These are the activations of a small neural network, seen along a few directions. Each row is one input.
Each table varies a few parts of the input and shows all the possible inputs, shuffled.
Descriptions start from the smaller parts, as in this example, which fits no table here: one of 6 places along a line, together with either a single point or one of 11 places along a line or (one of 3 separate values, together with one of 8 places around a ring).
Shared parts are said once, and a part with two or three values counts as separate values.
In the rows, 128 means zero.

Other details of the inputs vary at random and push rows far along two fixed directions, the same in every table; ignore that.

Rows:
x1: [103 151 159  91 189 122  58 108 148 112 114 100  93  67]
x2: [118 166 156  97  35 106 156 221  75  18 207  12 101 180]
x3: [103  76 138 182  87 142 167 130 116 174  91 142 102 112]
x4: [138 162 107  95 178 103 120 104 145 133 158 157 140 138]
x5: [124 183 113 125 180 101 112 123 167 128 144 135 148 126]
x6: [125  68 139 151  86 152 166 129 110 180  86 146 101 127]
x7: [ 98  56 157 149  83 128 129  90 126 129  53 126  75  71]
x8: [130 181  97 112 174 116 109 122 150 121 155 152 150 122]
x9: [113 170 128 103 189 142  96 159 131 156 147 123 122 106]
x10: [136  73 123 152  86 139 153 120 133 146  79 157 133 155]
x11: [155  83 142 163 108 201 128 130 109 127  92 128 154 141]
x12: [122  73 128 167 108 204 124 147 105 138 101 127 138 123]
x13: [128  71  98 163  95 155 151 115 129 116  95 154 162 141]
x14: [125  79 146 156 111 199 125 146 116 148  81 123 121 150]
x15: [126  79 141 163 110 206 123 135 105 141  97 134 120 148]
x16: [149 184 136 123 189 114 100 119 149 137 139 120 145 138]
x17: [146 179 142  99 189 139  99 142 135 145 138 124 138 124]
x18: [143 168  97 106 176 117 109 122 151 123 159 142 164 114]
x19: [108  75 126 161  83 149 167 141 108 174  86 149 105 110]
x20: [110 164 126 115 162  77 132 121 141 174 157 145 118  99]
x21: [142  90 114 165  97 172 138 109 135 113  88 153 150 166]
x22: [120 162 132  93 176  88  74  83 177  84 105 119 122  86]
x23: [109  61 141 150  83 115 116  81 149  96  45 137 107  99]
x24: [140 157 133 101  31  97 154 197  73   5 222  16 124 182]
x25: [136 159 131 109 171  78 124 110 156 159 152 146 126 129]
x26: [142 176 126 115 183 104 111 110 168 134 144 132 144 142]
x27: [128  72 127 155  80 149 159 107 109 159  99 164 120 139]
x28: [133 105 110 182 100 180 128 130 114 110  81 145 155 145]
x29: [150  98 123 172 103 183 127 117 116 116  82 142 150 161]
x30: [127 147 118  98 163 103 135 131 115 182 175 144 114  72]
x31: [147 179 138 106 188 147  97 130 125 138 154 135 137 122]
x32: [108 172 140 124 193 135  96 148 138 156 153 116 119 107]
x33: [115  84  98 168  94 154 151 115 128 114  90 165 148 150]
x34: [114 160 118 104 162 102 135 131 114 179 171 154 100  81]
x35: [121 171 149 121  35  81 156 198  89  10 207   8 108 194]
x36: [119 103 145 193 109 182 131 142 124 126  77 125 142 137]
x37: [131 138 142  83  15  63 177 176  80  31 231  49  87 197]
x38: [149  98 128 165 104 175 129 129 126 123  66 131 152 164]
x39: [122  73 143 169  85 134 161 108 127 166  89 146 118 142]
x40: [144 141 131  88 167 106 134 119 117 188 175 141 110  89]
x41: [155 145 115  89 167  94 121 110 140 154 168 153 142 117]
x42: [160 162 110  96 179 119 108 110 152 129 160 138 160 130]
x43: [141 181 154 120 194 132 100 131 142 146 144 118 135 125]
x44: [151 149 107  89 180 104 120 104 146 135 162 147 155 130]
x45: [137 161 112  88 179  96 122 116 156 140 141 147 142 141]
x46: [127 170 141 101 182  98  63  91 158  86  99 108 123  81]
x47: [111  78 114 165  77 147 160 119 108 153  98 167 124 122]
x48: [138 152 101  99 164  91 122 122 138 149 167 156 146 100]
x49: [146 143 123  86 162  96 129 108 126 175 172 149 130 103]
x50: [138  89 129 173 105 199 129 142 108 121  92 132 158 124]
x51: [115 162 114  95 158  85 132 132 134 174 150 152 121  97]
x52: [119  80 105 169  82 144 152 121 121 133  94 171 136 136]
x53: [146 174 114  95 179 111 110 122 161 134 138 138 148 141]
x54: [168 170 119 103 185 130  97 118 133 132 153 128 161 125]
x55: [139  67 141 157 111 207 123 135 106 143 102 123 134 139]
x56: [126 169 137 100  31  89 156 209  82  10 201  15 111 192]
x57: [105 143 145  83 159  64  94  81 152 129 117 129  92  58]
x58: [110  85 114 182  99 139 153 116 145 121  80 147 146 153]
x59: [114  84 102 161  95 147 153 127 138 121  74 154 149 152]
x60: [120 134 158  83  15  75 189 185  57  65 238  37  55 169]
x61: [127  71 131 148  81 142 161 119 120 166  83 153 121 141]
x62: [130 186 125 116 185 144  98 142 123 132 154 138 141 105]
x63: [124  96 105 168  95 162 141 133 143 115  71 146 155 152]
x64: [114 170 124 110 188 150  94 147 121 149 164 133 121 103]
x65: [120  81 158 177 115 191 126 135 123 148  87 116 118 151]
x66: [127  79 128 172 102 142 152 104 147 127  80 144 142 170]
x67: [110 149 129  86 176  72  85  76 172  90 108 127 116  85]
x68: [126 155 148 108 171  90 136 120 133 192 161 133  94 101]
x69: [118  79 109 162  83 137 154 133 131 141  78 161 137 138]
x70: [118 130 137  84   8  63 186 187  66  49 239  38  94 159]
x71: [119 167 160  97 186 116  63 103 151  95 105 105 112  69]
x72: [119 166 117 119 167  75 125 123 155 153 152 149 130 113]
Each input here is: one of 8 places along a line, together with either a single point or (one of 2 separate values, together with one of 4 places along a line).
The inputs of x72 and x3 match in every part but the place on the line of 8. If x48 is changed in the same way as x72 into x3, which row does it become?
> x30
Which other rows agree with x11 in the place on the line of 8? List them by row number.
> x2, x17, x31, x36, x43, x50, x62, x71
Change only the place on the line of 8 in x51. List by row number the other rows that result.
> x2, x9, x19, x56, x59, x63, x69
Change only the place on the line of 4 in x26. List by row number the other rows that result.
> x21, x42, x53
Change only the place on the line of 4 in x9. List by row number the other rows that result.
> x12, x32, x64
Change only the choice among 2 separate values in x5. List by row number the other rows that result.
> x26
Change only the choice among 2 separate values in x27. List by row number the other rows that result.
> x47

Rows:
x73: [123  83 122 151  93 140 144 115 123 131 112 147 127 138]
x74: [125  83 119 140  92 144 143 123 121 133 106 149 128 139]
x75: [124  91 137 163  95 140 141 125 120 135 100 127 126 117]
x76: [123 156 127 100 181 125 108 129 144 146 138 133 124 120]
x77: [135  90 137 141 104 162 133 121 117 123  94 127 126 136]
x78: [138 154 136 100 179 116 101 119 144 151 130 131 129 107]
x79: [136 170 137  98  61  95 164 201  78  66 235  43 110 176]
x80: [116 159 118 105 171 116 119 136 137 154 144 140 125 103]
x81: [119 160 147  91  55  57 164 169  99  58 215  51  88 172]
x82: [129 160 122 102 165  96 123 120 143 158 138 150 123 118]
x83: [139 151 118  93 165 104 124 112 136 152 146 149 129 108]
x84: [138 150 121 106 167 102 124 103 139 152 151 149 129 105]
x85: [133  99 128 159 102 154 131 112 126 104  95 129 141 132]
x86: [122 100 144 161 105 151 133 121 127 128  93 126 120 144]
x87: [131 151 126  96 177 126  98 123 137 143 143 139 125 114]
x88: [119 100 119 153 107 157 132 133 133 108  87 130 139 144]
x89: [121 166 130 120 167 104 117 124 136 154 143 139 120 101]
x90: [122 164 117 119 182 117 106 120 153 128 137 137 140 115]
x91: [144  98 113 161 102 159 156 135 114 151 117 146 150 162]
x92: [129 159 117 114 176 118  96 114 145 123 143 141 140 111]
x93: [133  99 128 151 100 147 127 125 132 111  82 123 143 134]
x94: [115  88 122 155  98 139 154 121 130 135 107 142 127 143]
x95: [130  90 146 157 104 149 130 118 127 127  95 119 127 134]
x96: [125 158 145  77  58  79 157 179  80  54 215  44  92 147]
x97: [141 163 117 102 177 122 102 113 143 129 129 139 143 105]
x98: [132  90 141 153 105 159 133 112 119 122 101 125 125 134]
x99: [123  87 135 153 105 160 126 119 121 122 105 131 124 139]
x100: [123 154 118 101 167 118 109 130 130 152 148 147 126  97]
x101: [133  85 128 144  92 132 147 122 127 137  95 137 130 134]
x102: [115 167 149  86  56  71 156 188  88  58 208  43  86 158]
x103: [131 160 112 102 175 122  95 122 144 125 136 142 141 112]
x104: [125 100 141 150 103 154 132 129 126 129  86 128 120 146]
x105: [131 156 127 105 170 107 112 127 136 160 135 138 129  90]
x106: [116  89 127 159  96 152 136 126 114 131 110 139 125 122]
x107: [114 159 122 116 171 112 120 128 138 152 151 137 124 102]
x108: [116  92 135 157 110 159 136 125 129 125 100 126 123 144]
x109: [136 149 126 110 167  92 121 108 147 158 144 144 130 105]
x110: [148 174 116 123 181 137 111 135 137 140 150 143 167 134]
x111: [117  88 119 144  97 142 153 129 129 137 101 143 127 145]
x112: [123 108 132 168 103 146 130 121 133 109  87 130 135 142]
x113: [131  98 132 163 101 144 127 117 134 109  89 122 142 132]
x114: [126 108 127 156 101 149 129 129 132 111  80 130 136 144]
x115: [150 167 128 115 179 142 115 139 133 154 161 136 147 137]
x116: [131 156 126 113 170 113 117 115 129 151 150 140 126  90]
Describe the family of inputs behind these rows.
> one of 4 places along a line, together with either a single point or (one of 2 separate values, together with one of 5 places around a ring)
The inputs of x77 and x83 match in every part but the place on the line of 4. If x78 is changed in the same way as x77 into x83, which row does it become?
> x101
The inputs of x100 and x103 match in every part but the place on the line of 4. If x80 is changed in the same way as x100 into x103, which row does it become?
> x88
Change only the place on the ring of 5 in x108. List by row number the other rows that result.
> x86, x95, x98, x99
